[[ -3 -22  -4  53 -13]
 [-45  -1  38  -8   1]
 [ 30 -15 -38  10  -3]] >> 10

[[  5 -32  -9  34]
 [ 13  24  17  21]
 [ -7   1 -54  18]] >> -54

[[ -7 -19 -17  51   5 -21]
 [-36  25  37 -27 -16  24]
 [-40   7   6   2  19  -4]] >> 19

[[ -3 -58  11 -21  12  13  19]
 [  9   7  -5   2  50 -19 -48]
 [-11 -13  25   2  -2   1  -3]] >> 1

[[ 45 -38 -19 -31  32  25  35]
 [ 48 -17  32  54 -13  -8  26]
 [-16  -1  62 -63  10 -26 -35]] >> -26

[[ 37  11 -13 -63 -33  63]
 [ 37  11 -13 -63 -33  60]
 [ 37  11 -13 -63 -33  63]] >> -33

[[-45   1  -2   5 -14   2]
 [ 17  -8   9  13   2  -1]
 [ 55  39 -16  13 -15  16]] >> -15
---
array([ 56, 141,  62,  37, 206,  94])
206, 37

array([84, 56, 11, 67])
84, 11

array([ 890, -532, -336,  625, -772, -891])
890, -891

array([8, 7, 5, 6, 6, 6, 2])
8, 2

array([2, 4, 6, 3, 3, 7])
7, 2

array([[1, 4, 2, 2, 3, 5],
       [8, 4, 6, 3, 4, 2]])
8, 1

array([172, 194,   8,  21])
194, 8

array([6066, 2063, 5751, 6104, 8649])
8649, 2063

array([96, 26, 94, 89, 45, 72, 15])
96, 15

array([ 6, 55, 13, 93, 25, 94, 43])
94, 6
---
array([[  95.521, -108.211,  -67.830, -185.095, -135.946, -187.316,
         -91.916],
       [  63.418, -125.164,  124.271,   94.344, -129.203,  140.217,
         -37.758]]) out -108.211

array([[-0.047,  0.461, -0.497,  0.562,  1.439, -1.044, -0.677],
       [-0.544, -0.224, -0.100, -0.671,  0.634, -1.588, -0.346],
       [-0.603,  0.442, -0.256, -0.154, -0.169, -0.698, -0.538]]) out -0.224

array([[-0.01, -0.16,  0.04, -0.14],
       [ 0.21, -0.11,  0.05, -0.02],
       [ 0.23,  0.15,  0.03, -0.09]]) out -0.11

array([[-0.01,  0.19,  0.20,  0.04,  0.01,  0.15,  0.20],
       [ 0.05,  0.02,  0.17, -0.01,  0.18,  0.20, -0.12]]) out 0.19

array([[  -4.76,  -19.13, -109.79,  -40.75,  -89.60, -175.43,  204.72],
       [  39.43,  -62.53, -175.27,  198.08,   68.85, -135.13,  -86.55]]) out -19.13

array([[-1.17, -1.07, -1.97, -0.34,  0.14, -0.82, -0.09],
       [-1.36, -0.14, -0.78, -1.63,  1.44, -0.60,  0.97],
       [ 1.18, -1.30, -1.41, -1.42,  1.37, -1.49, -0.28]]) out -0.14

array([[ 0.052, -1.666,  0.012, -1.121],
       [-0.064,  1.814, -1.392, -0.987],
       [-0.150, -0.410,  0.926, -0.020]]) out 1.814

array([[  41.17,   91.40,  -26.03,  182.39,   13.43,  191.41],
       [  65.08,   48.85,   22.11,  -37.97,  -40.88, -126.55],
       [   1.67,   24.34,  -87.01, -109.10,   -2.86,   91.80]]) out 48.85

array([[ -9.30, -13.43,  21.21, -17.92, -17.58],
       [-20.35, -18.92,  -1.91, -12.04, -17.11]]) out -13.43
---
[  2   1 -19  39 -45  54] ==> 39

[[ -6  33 -29  12 -33]
 [ 23  -7  11  35  36]
 [ 62  34 -45 -24  23]] ==> -45

[ 29 -29  32  15 -51  66 -46] ==> -51

[-33 -54  42   2] ==> -54

[35 39 62 25] ==> 39

[ 60  55 -34  -8   7] ==> -34

[-42  67 -45 -62] ==> 67

[57 -4  3 36] ==> -4

[[-25   0  35 -45  -3]
 [ 40 -48  10 -65 -20]
 [ 17   5 -24  52  16]] ==> -24

[50 42 67 41 48] ==> 67
---
[[  2 -22  24  52 -19   6]
 [-66  -7  27  69  55 -53]] => -19

[[ 34 -30 -12   5 -68  -6 -22]
 [ 34 -23 -18   6 -43  35   7]
 [ 34 -43 -15 -14  -8  -1 -25]] => 35

[[ 25  18  56  25]
 [  4  -2   9  68]
 [-24 -20 -43  48]] => 9

[[ -3  65 -36 -27  23]
 [-70  34 -45 -34 -56]
 [ -2 -64  50  51 -12]] => -34

[[-48 -52 -22  44  -8]
 [ 28  -3  38 -48 -18]] => 44

[[-17  40  56   0 -53 -40   5]
 [-17  40  58   8 -52 -42  -5]] => -40

[[-66  47  53  -3 -32 -41  59]
 [-66  -5   2  11  49  63   6]
 [ 15 -40 -29  -9 -18 -41 -38]] => 63

[[-22  52  37  33  20  33  46]
 [-37  52 -53  46 -23 -56 -71]] => 33
---
array([[5692, 5017, 5929, 5317, 4724, 4443, 6246, 6522, 6187, 4716, 5779,
        5645, 6103, 4844],
       [5326, 5737, 4597, 5722, 6434, 5872, 4584, 5038, 4972, 6002, 5108,
        5657, 5480, 5912],
       [6293, 6276, 5019, 5197, 4779, 7286, 5898, 3549, 4873, 5909, 5837,
        5977, 5091, 4871],
       [4802, 5566, 5020, 6599, 5839, 5553, 5434, 4991, 4325, 5461, 4605,
        6577, 4728, 7583],
       [5307, 5348, 3528, 5569, 7337, 5106, 4614, 6813, 5866, 5865, 4966,
        5582, 5364, 5436],
       [6075, 5339, 4112, 5069, 6366, 5479, 4657, 6019, 5936, 4534, 6115,
        6033, 5665, 4837],
       [5300, 5209, 3709, 6001, 7000, 5485, 4139, 3213, 5202, 7784, 5663,
        4876, 6246, 6462],
       [6044, 5581, 5281, 4896, 4901, 6790, 5850, 4339, 5802, 5577, 5887,
        4949, 5307, 4642],
       [5783, 5589, 3809, 5222, 7375, 5095, 4386, 5703, 5677, 1763, 5321,
        6139, 3997, 4942]]) -> 5692

array([[146, 130, 153, 169,  45,  71],
       [ 94, 106, 117, 118, 152, 167],
       [163, 140, 157, 169, 147, 198],
       [189, 131,  92, 108,  89, 118],
       [167, 187, 119, 151, 222, 134],
       [ 54, 106, 143,  77, 171, 109],
       [148,  73,  73, 111,  32, 177],
       [ 65, 100, 142,  38, 194, 140],
       [121, 122, 129, 131, 140, 163],
       [144, 107, 126, 117, 104, 160],
       [114, 120, 135,  38, 180, 109],
       [109, 131, 153, 188, 115, 134]]) -> 146

array([[ -3, -24,   6, -19,  48, -21,   9],
       [ 47,  48,  21, -10,  -2, -25,  41],
       [ 13, -22,  25, -14,  30,  33,  19],
       [ 25,  34,  48,  20,  48,   0,  41],
       [ 42,  -1,  39, -19,   7,  18,   9]]) -> -3

array([[126,  78, 148, 129, 124,  76, 219, 169,  79, 132, 128, 133,  74,
         96, 147, 142],
       [122,  82, 146, 131, 136,  86, 209, 185,  68, 111, 121, 106,  67,
         89, 132, 119],
       [130,  79, 143, 126, 128,  95, 214, 171,  92, 141, 120, 119,  73,
         93, 132, 151],
       [122,  82, 145, 129, 133,  87, 211, 181,  72, 115, 120, 108,  60,
         91, 134, 122],
       [126,  78, 149, 131, 127,  74, 217, 172,  75, 129, 128, 133,  80,
         94, 147, 138],
       [127,  78, 148, 128, 122,  75, 221, 166,  81, 137, 128, 138,  75,
         97, 150, 146]]) -> 126

array([[24, 44, 34, 38, 34, 50, 53, 37, 36, 34, 48, 32, 19, 33],
       [31, 37, 41, 42, 33, 35, 51, 20, 40, 28, 39, 32, 23, 27],
       [43, 37, 38, 51, 38, 33, 39, 13, 41, 38, 37, 41, 47, 28],
       [29, 38, 32, 32, 36, 40, 33, 16, 33, 28, 33, 33, 24, 58],
       [31, 40, 54, 61, 45, 25, 45, 43, 40, 52, 42, 31, 32,  4],
       [34, 32, 51, 38, 45, 26, 47, 40, 39, 48, 41, 34, 28, 63],
       [42, 38, 44, 25, 41, 40, 29, 24, 36, 44, 37, 42, 46, 41],
       [48, 35, 36,  5, 33, 36, 39, 47, 36, 38, 31, 40, 57, 99],
       [33, 44, 48, 58, 41, 36, 43, 42, 36, 45, 36, 37, 36, 13]]) -> 24
